[158 155 159  99 153 108 153] : <108>
[110  97  98 148 135 107 135] : <19>
[ 81  98  98 173  68 163  68] : <94>
[111 100 157 147 134 107 134] : <106>
succ: [158] | [155]
succ: [97] | [98]
len: [110  97  98 148 135 107 135] | 7
succ: [110] | [97]
len: [111 100 157 147] | 4
succ: [155] | [159]
len: [81 98] | 2

[120  94 127 182] -> <75>
[157 146  95 138] -> <88>
[107 134 185 184] -> <38>
[186 186 141 124] -> <145>
[126 135 169 107] -> <119>
[155  70 181 168] -> <32>
[165 150 131 116] -> <136>
[ 90 156 136 112] -> <13>
[173 182 121  84] -> <135>
succ: [95] | [138]
succ: [169] | [107]
len: [157 146  95] | 3
len: [126 135] | 2
len: [165 150] | 2
len: [120  94 127] | 3

[153 188  74  89] -> <154>
[153 188  74 139] -> <149>
[104 154 111 194] -> <137>
[189  81 111 161] -> <3>
[101 112 167  81] -> <110>
[103 148  70 154] -> <40>
len: [103 148  70 154] | 4
len: [101 112] | 2
len: [101] | 1
succ: [167] | [81]
succ: [189] | [81]
succ: [112] | [167]

[173 101 171 104 172 173 163]  <141>
[143 130 161 134 142 144 169]  <30>
[173 101 171 124 148 147  95]  <14>
[128 145 110 142 129 128 101]  <147>
[143 146 161 133 142 144 169]  <122>
[143 130 161 145 142 144 155]  <142>
len: [143 130] | 2
succ: [134] | [142]
succ: [129] | [128]
succ: [124] | [148]

[134  81 136 105 176  88 157 124 154  67 194 132  98 135]  <148>
[ 85  85 102 154 174 142 164 191 154 116 169 173  67 160]  <129>
[144  98 190 149 137 124  75 102 109 157 144 127  88  75]  <104>
[177 169 181  93  97  89  94 124 123 146 192 135 153 150]  <57>
[166  97 190 189 137 145  80 169  86 173 137  84 132 141]  <58>
[172 187 192 189  89 168 149  71 175 157  91 177 100 119]  <124>
len: [85 85] | 2
len: [177 169 181  93  97  89  94 124 123 146] | 10
succ: [174] | [142]

[112  94 157 164 110 173 162 130 137 103 129 114 117 114 125  97 117 186
 174 130 154 144 175 102 168 145 142 103 113  92 146 116 115 130 124 104
 117] -> <184>
[116  92 151 151 121 177 166 115 137  92 130 119 118 127 111  85 117 186
 163 137 149 137 177 101 164 146 132 109 118 102 157 129 103 125 134 113
 108] -> <79>
[108  94 153 164 119 176 172 111 145 107 142 114 115 121 135 100 122 187
 176 136 150 133 171 101 113 147 145 113 122 101 151 125 117 138 125 108
 110] -> <50>
[107  87 149 162 111 181 172 114 141 100 136 120 107 111 113  87 122 185
 170 123 157 126 163  90 160 150 136 106 115  97 134 134 105 130 133 115
 105] -> <17>
[115  89 151 168 123 175 160 123 150 106 132 106 121 114 116  89 119 183
 169 134 154 137 156  98 162 154 144 119 108  91 139 116 112 130 137 103
 106] -> <157>
[102 102 153 155 123 178 170 108 140 103 129 111 117 115 115  80 128 178
 174 126 159 139 160  95 165 148 138 118 116  99 139 128 109 128 144 115
 114] -> <83>
[107 105 154 159 121 179 172 111 150 100 140 101 109 112 119  93 123 184
 122 138 151 139 165  98 160 143 132 117 116 100 151 122 112 130 122 106
 102] -> <139>
[116  85 163 154 117 180 170 122 142  93 129 101 122 113 116  97 119 182
 172 138 151 143 172  98 160 142 128 125 125 116 149 125 105 130 136 107
 105] -> <112>
[111  99 158 156 124 176 161 113 135  97 136 103 117 120 113  90 128 188
 174 137 154 139  96 101 162 149 135 120 121  96 141 132 116 129 133 108
 105] -> <18>
len: [107  87 149 162 111 181 172 114 141 100 136 120 107 111 113  87 122 185
 170 123 157 126 163  90 160 150 136 106 115  97 134 134 105 130 133 115
 105] | 37
succ: [173] | [162]
len: [108  94 153 164 119 176 172 111 145 107 142 114 115 121 135 100 122 187
 176 136 150 133 171 101 113 147 145 113 122 101 151 125 117 138 125 108
 110] | 37
asked: [111  99 158 156 124 176 161 113 135  97 136 103 117 120 113  90 128 188
 174 137 154 139  96 101 162 149 135 120 121  96 141 132 116 129 133 108
 105] | <18>
len: [111  99 158 156 124 176 161 113 135  97 136 103 117 120 113  90 128 188
 174] | 19
len: [116  85 163 154 117 180 170 122 142  93 129 101 122 113 116  97 119 182
 172 138 151 143 172  98 160 142 128 125 125 116 149 125 105] | 33
asked: [115  89 151 168 123 175 160 123 150 106 132 106 121 114 116  89 119 183
 169 134 154 137 156  98 162 154 144 119 108  91 139 116 112 130 137 103
 106] | <157>

[124 126  96 163 151 163 143 117  76 150  99] : <150>
[172  80 116 126 140 140 120 171  76 133 128] : <24>
[112 111 144  85 158 124 136 130  76 152 133] : <118>
[110 110 117 143 160 179 137 102  76 124 102] : <71>
[125 130 160 150 159 153 120 153  76 147 149] : <63>
[121 126 100 160 156 167 142 113  76 147  99] : <101>
[109 106 119 140 158 179 137 101  76 119 103] : <56>
succ: [171] | [76]
len: [121 126 100 160 156 167 142 113  76 147  99] | 11
len: [124 126  96 163 151 163 143] | 7

[140 113 157 138 118 118 119 134 105 144 117 144 120 151 125 128 118 140
 140 128 102 164 108 135 117 187 110 136 123 138 114 120 115 140 148 146]  <35>
[111 124 136 137 116 115 139 125 119 146 110 122 115 145 109 132 106 150
 138 141 119 169 106 125 118 187  91 137 125 137 121 116 116 141 148 149]  <52>
[124 128 144 137 131 120 123 123 109 146 117 141 112 145 114 123 107 149
 137 141 107 165 110 128 117 186 107 140 118 157 118 127 128 138 160 143]  <12>
[129 127 143 148 116 114 129 122 110 153 120 129 126 152 123 135 106 140
 138 143 118 167 103 123 115 174  87 130 137 135 121 101 114 147 135 149]  <55>
[134 124 142 148 130 127 114 135 108 150 125 146 122 147 122 127 118 151
 141 139 115 167 114 133 108 172 109 136 129 152 112 130 129 139 156 130]  <146>
len: [111 124 136 137 116 115] | 6
len: [134 124 142 148 130 127 114 135 108] | 9
asked: [134 124 142 148 130 127 114 135 108 150 125 146 122 147 122 127 118 151
 141 139 115 167 114 133 108 172 109 136 129 152 112 130 129 139 156 130] | <146>
succ: [169] | [106]

[143 123 175 140  83 151]  <23>
[106 128 143  84 165 137]  <29>
[153 102 103 173  96 131]  <115>
[106 128 116 144 165 145]  <74>
asked: [106 128 143  84 165 137] | <29>
succ: [144] | [165]
len: [143 123 175 140  83 151] | 6
succ: [116] | [144]
succ: [175] | [140]
len: [106 128 143  84] | 4

[110 125 128 131  97 142 121 135 132 160 139 127 117 152 103] = <5>
[144 107  69 162 132 142 148 108 157 131 132 115 128 115 144] = <54>
[147 155 141  92 130 115 129 123 120 158 120 135 149 125 154] = <27>
[146 121 115 157 117 135 125 149 127 154 133 157 126 119  94] = <37>
[117 107  71 127 133 110 134 154 141 108 107 109 109 108 116] = <21>
len: [117 107  71 127 133] | 5
asked: [144 107  69 162 132 142 148 108 157 131 132 115 128 115 144] | <54>
len: [146 121 115 157 117] | 5
len: [147 155 141  92 130 115 129 123 120 158 120 135 149 125 154] | 15
asked: [146 121 115 157 117 135 125 149 127 154 133 157 126 119  94] | <37>
succ: [119] | [94]

[ 94  89 117  87 129 114  97 103 157 131 148 138 128 125 162 151 123 133
 121 116 120 112 112 141 150 113 110 127 142  98 104]  <49>
[127 100 165 122 124 138 157 137 137 153 122 104 162 112 138 160 103 128
 163 137 135 119 146 150 157 124 147 123 107 140 116]  <66>
[137 130  83 126 103 148 133 167 105 130 155 157  92 145 108 115 131 120
 140 125 139 143 130 134  98 152 150 106 121 113 152]  <109>
succ: [151] | [123]
len: [137 130  83 126 103 148 133 167 105 130 155 157  92 145 108 115 131 120
 140 125 139 143 130 134  98 152 150 106 121 113 152] | 31
len: [137 130  83 126 103 148 133 167 105 130 155 157  92 145 108 115 131 120
 140 125 139 143 130] | 23
len: [127 100 165 122 124 138 157 137 137 153 122 104 162 112 138 160] | 16
len: [127 100 165 122 124 138 157 137 137 153 122 104 162 112 138] | 15
succ: [146] | [150]
len: [127 100 165 122 124 138 157 137 137 153 122 104 162 112 138 160 103 128
 163 137 135 119 146 150 157 124 147 123 107 140 116] | 31

[129 107 172 145 128 168 176]  <78>
[129 107 172 145 124 168 176]  <85>
[125 104 176 148 169 165 170]  <9>
[132 113 177 148 134 166 177]  <143>
[133  97 171 144 131 164 175]  <102>
[132 153 108 124 109 143 115]  <89>
len: [133] | 1
succ: [109] | [143]
len: [133  97 171 144 131 164 175] | 7
succ: [125] | [104]
succ: [134] | [166]

[ 91 133 114 129 134 123 105 130 148 118 130 111 120 121 120 145 129 152
 114 142 109 103 143 142 111 142 115 149 137 131 134 117 122 131 109 140
 141 124 136 127 123 114 116 138 131 134 119 118 115 125 129 119 140 140] -> <132>
[ 89 127 110 123 132 111 124 129 118 123 126 131 141 121 129  88 138 115
 143 137 121 132 140 157 132 150 132 151 123 131 140 138 126 134 129 161
 111 145 136 109 119 111 132 103 118  86 141 130 124 142 106 116 126 144] -> <117>
[135 115 138 140 105 121 135 139 105 129 121 153 133 132 148 137 124 121
 135 153 130 123 131 146 119 105 136 161 107 124 145 116 131 108 132 100
 104 122 104 111 120 121 128 124 113 118 130 125 124 141 131 120 125 120] -> <180>
[136 125  99 139 117 142 134 119 117 122 103 142 127 125 119 141 112 138
 120 135 118 127 137 146 122 102 145 161 112 103 135 132 157 117 120 120
 125 127 104 121 140 136 118 118 129  95 142 101  97  98 132  92 119 140] -> <171>
[149 136 141 152 152 123 126 141 111 115 152 150 141 111 109  97 138 110
 142 107 124 122 130 113 110 150 159 143 124 107 141 140 155 131 133 128
 124 146 129 130 120 133 133 136 115 125 112 118 120 132  98 135 100 143] -> <70>
[142 136 150 125 131 122 115 126 132 145  93 115 111 117 110 124 118 142
 134 152 121 123 134 132 139 141 165 122 136  95 120 170  98 118 144 127
 140 121  87 106 132 129 112 133 129 137 106 126 128 124 113 135 117 134] -> <152>
[142 112 117 120 148 122 121 141  73 145 106 140 104 103 149 128 125 127
 123  94 128 144 144 139 139 122 165 137 133 121 115 145 116 133 144 129
 122 105 110 142 121 142  93  92 110 137 143 137 134 131 115 134 140 139] -> <165>
[125 131 149 123 151 135 119 125 148 132 152 121 134 132 105 144 109 152
 126 143 128 144 126 144 140 137 150 130 130 107 145 170 132 111 113 160
 119 113 118 147 146 143 131 108 132 130 107  98 135 109 100 119  86 134] -> <69>
[149 129 142 152 120 142 130 123 116  92 143 153 135 133 140  86 122 127
 113 136 110 115 144 156  98 125 137 118 115 130 123 156 124 131 124 133
 128 111 124 146 146 137 132 134 102 121 142 138 108 128 114 133 126 121] -> <84>
len: [ 89 127 110 123 132 111 124 129 118 123 126 131 141 121 129  88 138 115
 143 137 121 132 140 157 132 150 132 151 123] | 29
len: [142 112] | 2
succ: [89] | [127]
len: [135 115 138 140 105 121 135 139 105 129 121 153 133 132 148 137 124 121
 135 153 130 123 131 146 119 105 136 161 107 124 145 116 131 108 132] | 35

[119 129 131 130 132 121 121 158 138 134 137 128 114 132 131 127 119 124
 131 139 127 159 133 139 135 129 137 137 136 114 106 124 127 146 155 123
 138 128 129 127 116 134] : <77>
[122 127 128 125 141 129 118 133 131 127 128 133 117 124 113 125 122 131
 126 117 127 144 145 134 138 119 116 122 137 118 137 119 134 147 147 133
 116 155 128 122 114  82] : <95>
[124 128 127 111 134 131 118 112 135 123 134 124 121 130 120 150 142 132
 118 106 133 108  97 123 120 122 132 100 134 131 126 129 139 146 124 138
 120 169 133 136 119  89] : <97>
[124 128 127 111 134 131 118 112 135 123 134 124 121 130 120 150 142 132
 118 106 133 108  97 123 120 122 132 100 134 131 126 131 127 100 117 130
 115 123 114 110 115  82] : <76>
[133 138 123 136 143 141 126 116 105 133 117 138 123 120 133 142 126 136
 124 109 128 118 118 104 134 127 111 120 128 127 156 117 131 133 119 137
 122 163 126 132 137  77] : <43>
asked: [124 128 127 111 134 131 118 112 135 123 134 124 121 130 120 150 142 132
 118 106 133 108  97 123 120 122 132 100 134 131 126 131 127 100 117 130
 115 123 114 110 115  82] | <76>
len: [119 129 131 130 132 121 121 158 138 134 137 128 114] | 13

[148 129 147 183] : <113>
[150  85  70 114] : <59>
[ 88 186 183 124] : <87>
[168 132  74 133] : <48>
[ 88 186 183 123] : <92>
[ 89 186 184 125] : <33>
[151 125 143 185] : <160>
[142 135 154 178] : <176>
succ: [154] | [178]
len: [142 135 154] | 3
succ: [89] | [186]

[129 130 129 124 105] -> <133>
[136  99 135 119  68] -> <96>
[158 101 159 159 123] -> <67>
[143 118 142 131 106] -> <93>
len: [129 130 129] | 3
succ: [119] | [68]
succ: [124] | [105]
succ: [136] | [99]
succ: [118] | [142]
len: [136  99 135] | 3

[151 106 107 141 109 163 111 115 138 127 103 162 107 124 137 140 140 146
 136 127 161 161 116 154 114 146 139 131 150 161 181 155 126 103 116 120
 171 143] : <120>
[127 138 138 154 143 142 132 138 165 141 121 138 120 138 146  99  96 123
  97 122 168 133 137 120 129 141 107 103  86 148 125 125 163 126 143 147
 118 161] : <53>
[112 149 149 129 149 109 142 141 136 134 145 108 143 134 128 110 111 114
 114 128 119 108 141 107 139 121 115 120 100 112  90 107 143 148 143 140
  94 129] : <4>
[108 151 151 122 150 100 145 142 127 132 151  99 148 133 123 114 114 111
 118 129 106 100 142 104 141 115 116 123 104 103  80 103 138 153 143 139
  88 120] : <167>
[144 116 115 145 118 157 117 121 146 131 108 155 111 128 140 127 127 140
 124 126 164 153 122 144 119 145 129 123 131 158 165 147 136 109 124 127
 156 149] : <2>
[108 151 151 122 150 100 145 142 127 132 151  99 148 133 123 114 114 111
 118 129 106 100 142 104 141 115 116 123 104 103  80 103 138 153 143 139
  88 135] : <192>
[129 117 117 101 112 114 124 117  91 115 135 118 136 118 110 158 160 133
 159 134  88 123 119 136 127 115 148 153 171 108 131 132  93 129 113 109
 138  95] : <207>
[151 105 107 141 109 163 111 115 138 127 103 162 107 124 137 140 140 146
 136 127 161 161 116 154 114 146 139 131 150 161 182 155 126 102 116 120
 171 143] : <65>
[119 141 141 111 138 106 139 134 110 125 148 108 145 128 116 140 140 123
 142 134 165 111 134 121 137 115 136 142 142 103 106 118 120 147 133 128
 115 107] : <156>
[116 148 148 134 148 115 141 141 142 136 142 113 140 134 131 108 109 116
 111 127 129 113 141 109 137 125 114 118  98 119  96 110 146 145 143 141
  98 134] : <172>
[127 138 138 155 143 142 132 138 165 141 121 139 120 138 146  99  96 123
  98 122 168 133 137 120 129 141 108 123  86 148 125 125 163 126 143 147
 118 161] : <196>
[129 117 117 102 112 115 124 118  91 116 134 119 135 119 111 158 160 134
 159 134  90 124 119 137 127 116 148 152 171 110 133 133  94 129 112 110
 140  97] : <90>
len: [144 116 115 145 118 157 117 121 146 131 108 155 111 128 140 127 127 140
 124 126 164 153 122 144 119 145 129 123 131 158 165 147 136 109 124 127
 156 149] | 38
succ: [164] | [153]
asked: [127 138 138 154 143 142 132 138 165 141 121 138 120 138 146  99  96 123
  97 122 168 133 137 120 129 141 107 103  86 148 125 125 163 126 143 147
 118 161] | <53>
len: [129 117 117 101 112 114 124 117  91 115 135 118 136 118 110 158 160 133
 159 134  88 123 119 136 127 115 148 153 171] | 29
asked: [127 138 138 155 143 142 132 138 165 141 121 139 120 138 146  99  96 123
  98 122 168 133 137 120 129 141 108 123  86 148 125 125 163 126 143 147
 118 161] | <196>
len: [127 138 138 154 143 142 132 138 165 141 121 138 120 138 146  99  96 123
  97 122 168 133 137 120 129 141 107 103  86 148 125 125 163 126 143 147
 118 161] | 38

[189 189  67 189  67  67]  <91>
[169 181  67  73 189  68]  <123>
[132 130 130  66 132 127]  <10>
[ 90  82 185 187  67 180]  <73>
[132 130 130 138 125 127]  <44>
len: [132 130 130  66 132 127] | 6
succ: [66] | [132]
succ: [169] | [181]

[124 139 129  86] -> <11>
[124 118 111 163] -> <98>
[102 128  72 127] -> <64>
[ 99 131  67 116] -> <159>
[109 141  98  81] -> <61>
[ 98 139  73  90] -> <166>
[130 131  67 116] -> <81>
len: [130 131] | 2
len: [102] | 1
succ: [130] | [131]
len: [ 98 139] | 2

